Each row below holds a small network's activations on one record, seen along a few directions.
Here are examples, each followed by its value of one field, H.
Other fields move the rows too, some of them a lot.
Random noise pushes rows far along 2 fixed directions. That doesn't count. These rows show it; they differ only by the noise:
145, 8, -55, -117, -110, 209, 177, 124, 93, 390, -45, -61, 19, 5, -20, 183, 73, 72, 105, 360, 150, -11, 227
72, 171, 393, 6, 10, 286, 2, -567, 24, -132, 4, -157, 60, -77, -187, -313, 215, -193, 158, 65, -137, 31, -193
171, -66, -244, -175, -156, 175, 237, 417, 127, 599, -71, -22, -4, 38, 53, 393, 1, 188, 86, 474, 263, -28, 397
-12, -80, 76, -249, 75, 198, -286, -56, 200, -89, -201, -127, -135, -86, 13, 17, -264, 127, 218, -55, -198, 21, -105

134, 137, 60, 253, 38, -31, 200, -52, -4, 23, 88, -94, 116, -15, -57, -325, 1, -383, -91, 15, -133, 77, -186  h8
74, -61, -253, 194, 25, -194, 171, 454, 69, 208, 8, -48, 50, 19, 97, 63, -205, -171, -164, 28, 19, 42, 44  h1
-69, 12, 155, -85, -29, 152, -43, -290, -92, -41, 11, -97, -83, 12, -51, -53, 149, 28, 65, 80, 38, 3, 88  h3
-20, 21, 9, -2, -19, -115, -44, 15, -69, -74, 76, 200, 96, -4, -36, 100, 92, 128, -9, -98, 35, -37, -28  h12
-104, -102, -93, -16, 26, -77, -112, 120, -63, -119, -63, 133, -56, -36, 79, 86, -77, 148, -21, -182, 21, -19, -47  h2
-95, -11, 98, 99, 82, -82, -75, -163, -67, -286, 47, -8, 1, 1, -26, -173, 27, -101, -81, -245, -99, 33, -164  h6
124, 9, 5, 40, 50, 88, -1, 57, 167, 93, -65, -138, -17, -28, 19, -122, -169, -190, 46, 28, -156, 71, -84  h9
-64, -155, -249, -280, -75, 14, -99, 338, 37, 228, -52, 56, -124, 68, 108, 423, -124, 392, 49, 184, 168, -87, 358  h4
68, 118, 53, 177, -59, 43, 346, -135, -20, 176, 53, -53, 78, 51, -67, -169, 273, -258, -116, 196, 147, 7, 11  h11
21, 186, 166, 457, -15, -186, 340, -262, -250, -154, 230, 127, 261, 53, -121, -304, 420, -380, -241, -128, 62, 9, -163  h13
-1, -58, 70, -286, 22, 168, -250, -97, 122, -73, -124, -31, -99, -65, -17, 68, -147, 219, 178, 0, -115, -5, 0  h7
162, 68, 42, 121, -54, 57, 181, 9, 7, 197, 25, 5, 102, -34, -65, -20, 120, -137, 41, 123, 65, 32, 40  h5
-130, 18, 81, -113, 39, -45, -227, -129, -58, -271, 6, 88, 5, -20, -11, 39, -33, 156, 71, -185, -60, -51, -116  h10
-112, -77, -39, -253, 14, -28, -354, 16, 65, -155, -82, 41, -142, -7, 57, 144, -181, 313, 123, -126, -55, -45, 7  h14

Here are new rows. What is H for each?
19, 133, 133, 249, -62, -21, 280, -242, -214, -13, 160, 117, 131, -12, -92, -130, 416, -160, -105, 35, 149, -30, -17  h2
-153, -169, -21, -157, 140, -12, -364, 19, 113, -325, -160, -107, -205, -26, 116, -44, -358, 95, 43, -316, -230, 45, -149  h6
18, 60, -83, -132, -170, 63, 197, 82, -115, 291, 92, 112, 81, 83, -20, 305, 256, 212, 26, 336, 316, -80, 318  h10
-84, -68, -35, -111, -33, -5, -60, 52, -47, 6, 25, 28, -67, 29, 4, 133, 17, 141, 10, 21, 56, -33, 141  h3
-97, -94, -6, -157, -1, 23, -146, -19, -24, -85, -27, -31, -125, 10, 30, 81, -56, 158, 49, -20, -28, -19, 104  h3
14, -60, 86, -66, 106, 90, -230, -39, 154, -142, -148, -89, -75, -94, 0, -88, -243, -18, 155, -174, -209, 58, -191  h5
-32, 132, 241, 302, 16, -46, 154, -383, -245, -241, 140, 97, 119, -52, -108, -284, 359, -222, -83, -161, 29, 11, -213  h2
-139, -31, 85, 102, 103, -115, -155, -135, -105, -364, -34, 92, -41, -94, 36, -115, -28, 4, -24, -357, -107, -9, -251  h2
-91, -102, 261, -247, 220, 237, -579, -347, 243, -442, -312, -235, -229, -153, 12, -236, -440, 30, 302, -351, -444, 90, -370  h5
43, -247, -340, -294, 63, 62, -232, 596, 319, 248, -274, -117, -216, -15, 224, 299, -593, 220, 126, 54, -129, 43, 98  h9
147, 287, 382, 134, -123, 257, 295, -587, -132, 101, 169, -25, 202, -20, -258, -235, 543, -205, 56, 276, 112, -19, 9  h7
64, 114, 9, 9, -137, 7, 230, -23, -83, 207, 173, 165, 172, 61, -93, 153, 352, 87, -46, 233, 221, -75, 185  h12
21, -81, -38, 15, 202, -32, -238, 141, 204, -205, -169, -209, -160, -89, 119, -247, -544, -199, 60, -264, -403, 116, -325  h8
137, -58, -72, -121, -38, 202, 19, 173, 178, 284, -145, -137, -76, -28, 51, 112, -161, 33, 153, 205, 18, 41, 124  h5
